A small network was shown many inputs. Here are its activations along a few directions, one row for each input.
Each table varies a few parts of the input and shows all the possible inputs, shuffled.
Descriptions start from the smaller parts, as in this example, which fits no table here: values(2) and (point or ring(9) or (line(4) and ring(8))).
Shared parts are said once, and a part with two or three values counts as separate values.
In the rows, 128 means zero.

Other details of the inputs vary at random and push rows far along three fixed directions, the same in every table; ignore that.

Table:
r1: [128  93 160  70 164  29  87 200  74  94  98  91]
r2: [125 153 119 126 136 173 143 122  83 112 116 111]
r3: [119 132 139 154 167 143 142 141 107 126 188 127]
r4: [146 140 124 118 107 114 131 116 149 121  72 126]
r5: [119 149 112 130 131 174 148 125  80 113 115 117]
r6: [128 147 124 127 142 163 144 130  87 107 113 113]
r7: [125 115 128 144 116 130 115 120 160 148 150 145]
r8: [127 122 129 150 118 120 125 120 164 143 151 145]
r9: [137 136 127 110  97 118 125 108 134 137  74 125]
r10: [124 142 119 130 145 155 149 140  90 103 108 120]
r11: [130 121 131 144 128 134 125 113 169 147 149 145]
r12: [119  99 128 120 119  85 112 132 161 135 156 129]
r13: [117  74 172  94 187  24  77 208  90 119 174 106]
r14: [125  97 127 123 125  98 103 126 164 132 154 126]
r15: [135 132 123 118  94 114 129 117 137 127  73 130]
r16: [130 148 124 128 149 160 148 133  93 102 111 115]
r17: [143 139 128 118 105 114 131 114 147 122  72 127]
r18: [137 137 125 113 103 114 137 119 146 125  73 132]
r19: [121 154 110 127 133 181 157 121  85 112 118 120]
r20: [134 125 130 147 126 122 128 115 168 145 151 142]
r21: [127 151 118 127 138 171 145 123  84 109 116 114]
r22: [130 124 123 153 119 124 128 118 166 142 152 145]
r23: [118  98 121 121 121 104 112 127 165 135 156 132]
r24: [121 149 116 126 137 172 155 129  87 110 115 119]
r25: [114  81 155 105 184  66  90 188  97 119 179 110]
r26: [132 148 123 127 144 161 147 131  90 104 113 114]
r27: [139 132 123 118  97 112 132 119 140 124  73 132]
r28: [121 132 138 153 162 146 142 138 104 127 191 127]
r29: [124 121 130 143 108 120 113 117 152 154 153 141]
r30: [135 134 120 116  91 117 127 113 134 130  75 131]
r31: [145 138 127 116 100 116 130 112 143 123  75 126]
r32: [141 138 126 112  96 117 123 109 136 129  76 125]
r33: [126 144 116 130 139 163 152 135  87 104 112 120]
r34: [143 130 126 110 108 123 129 114 145 128  70 131]
r35: [130 121 135 138 117 118 116 113 154 154 153 141]
r36: [127 121 130 139 125 131 123 121 169 146 150 148]
r37: [128 144 128 117 150 129 147 152  89 105 108 116]
r38: [129 122 119 151 123 138 126 116 170 142 150 148]
r39: [129 118 132 140 122 133 118 112 162 152 150 142]
r40: [135 136 125 111  96 116 132 117 140 130  75 130]
r41: [133 133 123 102  98 126 119 117 137 137  73 130]
r42: [122  91 152  76 158  34  94 201  71  95  98  97]
r43: [136 123 129 144 130 130 117 118 171 142 149 141]
r44: [130 148 117 130 152 164 156 131  95 106 111 117]
r45: [113 140 123 158 153 187 144 118 102 136 195 127]
r46: [127 147 117 123 150 158 153 141  95 105 110 119]
r47: [111 139 131 149 149 158 139 135  97 135 194 126]
r48: [130 119 130 136 121 130 121 121 165 148 152 147]
r49: [115 140 120 160 155 187 147 116 104 133 196 130]
r50: [139 134 128 114 100 116 132 111 139 131  73 127]
r51: [130 126 136 140 112 122 110 112 154 153 154 136]
r52: [126 122 134 133 113 115 115 121 155 153 154 143]
r53: [118 133 136 148 158 143 141 146 104 127 191 129]
r54: [125 117 126 140 114 131 111 117 156 151 152 146]
r55: [118  97 116 132 117 110 114 122 163 132 156 132]
r56: [132 122 139 141 117 115 113 118 159 147 152 137]
Description of these inputs: values(2) and line(4) and (point or line(6)).
Q: The inputs of r4 and r20 match in every part but the line(4) part. If r43 is changed in the same way as r4 into r20, which row does it become?
A: r44
Q: Which other rows agree with r21 in the line(4) part and the values(2) part? List them by row number.
A: r2, r6, r14, r16, r26, r43
Q: A walk changes only the line(4) part. It starts at r29 and steps to r47. List the rest of the walk in order.
A: r9, r51
Q: Which other rows agree with r46 in the line(4) part and the values(2) part? List them by row number.
A: r19, r23, r24, r36, r41, r48
Q: Change only the values(2) part in r49. List by row number the other rows that result.
A: r35
